A small network was trained on made-up records. Each row is its average activation on records with the value named, seen along a few directions.
Related values have similar rows: they may be neighbours, one step apart, or belong to one group.

Other fields vary at random and push rows far along two fixed directions, the same in every table; ignore that.

Field Migo:
f3: [0.226,-2.013,-2.436,3.445,2.581,-3.556,-1.855,-1.412,1.944,-6.455,0.771,0.292,3.706,0.241]
f2: [3.192,4.064,0.318,4.103,1.755,-1.055,-1.107,0.191,2.265,-6.795,-2.781,-4.760,0.902,-0.837]
f6: [2.512,1.139,1.745,-1.121,0.547,0.306,0.074,0.287,-1.638,3.492,2.202,-0.310,1.033,-0.582]
f10: [0.906,-3.745,-3.526,0.726,0.459,-5.289,2.883,-2.581,1.224,-3.323,0.292,-2.327,4.638,1.279]
f9: [-1.848,1.935,-0.639,3.725,1.837,0.662,-1.688,0.494,1.741,-2.362,-0.208,2.039,-2.385,0.422]
f4: [-0.377,0.929,-0.576,2.313,-0.931,1.651,0.200,0.489,1.926,-3.690,-1.808,-0.407,-3.147,-1.386]
f8: [0.767,-2.222,-0.016,-4.914,-3.792,2.401,-0.010,1.255,-3.832,6.438,2.167,2.708,0.012,0.059]
f12: [-0.721,-0.597,1.320,-4.354,2.651,-0.528,-0.545,0.221,-1.487,2.988,0.797,-0.600,1.205,0.281]
f11: [-2.290,5.309,4.112,-0.249,1.455,3.833,-1.808,1.068,0.621,5.065,-2.882,0.117,-7.112,0.570]
f5: [-0.956,4.692,0.852,0.248,-3.032,3.857,-0.077,1.552,0.752,-0.620,-2.449,0.221,-1.755,-0.699]
f1: [-0.894,-2.168,0.991,-0.590,-2.498,1.527,0.498,1.466,0.069,2.362,1.154,2.515,-2.471,-0.656]
f7: [-0.516,-7.323,-2.145,-3.333,-1.032,-3.807,3.436,-3.030,-3.584,2.900,2.746,0.510,5.373,1.310]
Each value of Migo is a pair of two hidden parts, and every pair occurs once (2 first parts, 6 second parts).
f1 and f2 share the first part; f1 and f4 share the second. Which value has the first part of f4 and the second part of f2?
> f6
f3 and f10 share the first part; f3 and f9 share the second. Which value has the first part of f9 and the second part of f10?
> f7

Field Kodet:
s5: [0.602,-0.711,0.411,-1.901,1.646,-2.159,-0.981,-0.842,-1.313,1.627,-0.158,-0.752,1.275,0.896]
s10: [-1.279,-0.907,1.442,-4.101,0.988,-0.431,-0.015,-0.623,-2.054,4.112,1.724,0.404,0.834,0.693]
s2: [0.457,-1.737,-2.094,0.049,-0.725,-2.503,0.501,-0.106,0.746,-3.339,-0.193,0.219,1.881,-0.710]
s7: [2.325,1.984,-0.571,2.877,-0.918,-1.649,0.268,0.495,1.579,-4.928,-2.048,-2.050,1.620,-0.481]
s11: [0.731,2.378,-0.354,0.963,-1.782,1.031,0.722,0.320,0.835,-2.135,-0.821,-1.235,0.704,-0.494]
s9: [0.573,-1.355,1.284,-4.638,-0.933,1.624,-0.109,-0.286,-3.629,5.459,2.662,0.693,0.964,-0.080]
s12: [0.008,-2.072,-2.240,1.907,1.350,-3.575,2.110,-1.452,1.192,-3.850,-0.328,-1.977,2.567,0.368]
s4: [0.821,-2.240,-1.657,1.111,1.047,-2.491,-1.544,-0.453,0.222,-2.694,2.163,1.319,1.966,0.543]
s3: [1.676,-0.023,0.500,-1.531,0.413,-0.863,0.323,0.736,-1.834,0.782,0.927,-0.804,1.398,-0.733]
s6: [-2.710,3.933,1.758,4.174,0.245,6.271,1.105,0.592,4.347,1.535,-3.721,-0.692,-7.667,-0.033]
s1: [-1.744,-1.115,0.330,-2.264,-2.226,2.473,-0.044,0.256,-1.520,5.259,1.350,3.296,-2.257,0.358]
s8: [-1.459,1.864,1.193,3.354,0.894,2.271,-2.337,1.362,1.428,-1.828,-1.556,1.579,-3.287,-0.328]
Each value of Kodet is a pair of two hidden parts, and every pair occurs once (2 first parts, 6 second parts).
s12 and s2 share the first part; s12 and s6 share the second. Which value has the first part of s6 and the second part of s2?
> s1
s11 and s9 share the first part; s11 and s7 share the second. Which value has the first part of s7 and the second part of s9?
> s3

Field Nof:
h2: [2.710,-3.096,-1.973,-1.609,-2.960,-3.354,2.607,-0.531,-1.578,-0.199,0.420,-0.745,4.353,0.317]
h8: [0.405,5.574,1.535,3.094,2.601,3.126,-0.784,0.256,1.714,-0.234,-2.347,-2.313,-2.780,-0.486]
h6: [-0.756,-1.900,2.734,-6.338,-4.534,5.160,1.035,1.194,-4.225,7.351,3.644,2.334,-3.108,-1.205]
h1: [-3.035,-1.838,-0.371,-0.420,1.122,2.287,-0.883,-1.571,0.805,1.539,0.382,1.001,-3.207,1.072]
h4: [-0.637,-2.984,-0.418,0.471,0.252,-0.542,-1.156,-0.204,-0.643,2.130,1.244,3.284,-1.564,-0.673]
h9: [2.035,-4.994,-0.645,-2.146,2.471,-7.961,0.298,-0.767,-1.907,-1.717,3.013,-2.517,8.006,0.853]
h5: [1.148,4.548,-0.856,4.773,-1.735,0.401,-0.317,1.030,2.718,-6.343,-2.307,-0.574,1.174,0.158]
h3: [-2.336,1.101,-1.179,2.534,1.015,-1.018,1.633,-0.069,3.005,-4.147,-1.979,-0.139,-0.354,-0.120]
h7: [0.466,3.588,1.174,-0.360,1.767,1.902,-2.434,0.662,0.112,1.618,-2.069,-0.333,-2.521,0.084]
Nof is arranged as 3 separate groups.
List the group mates of h1, in the order listed.
> h4, h3
List the group mates of h2, in the order listed.
> h6, h5
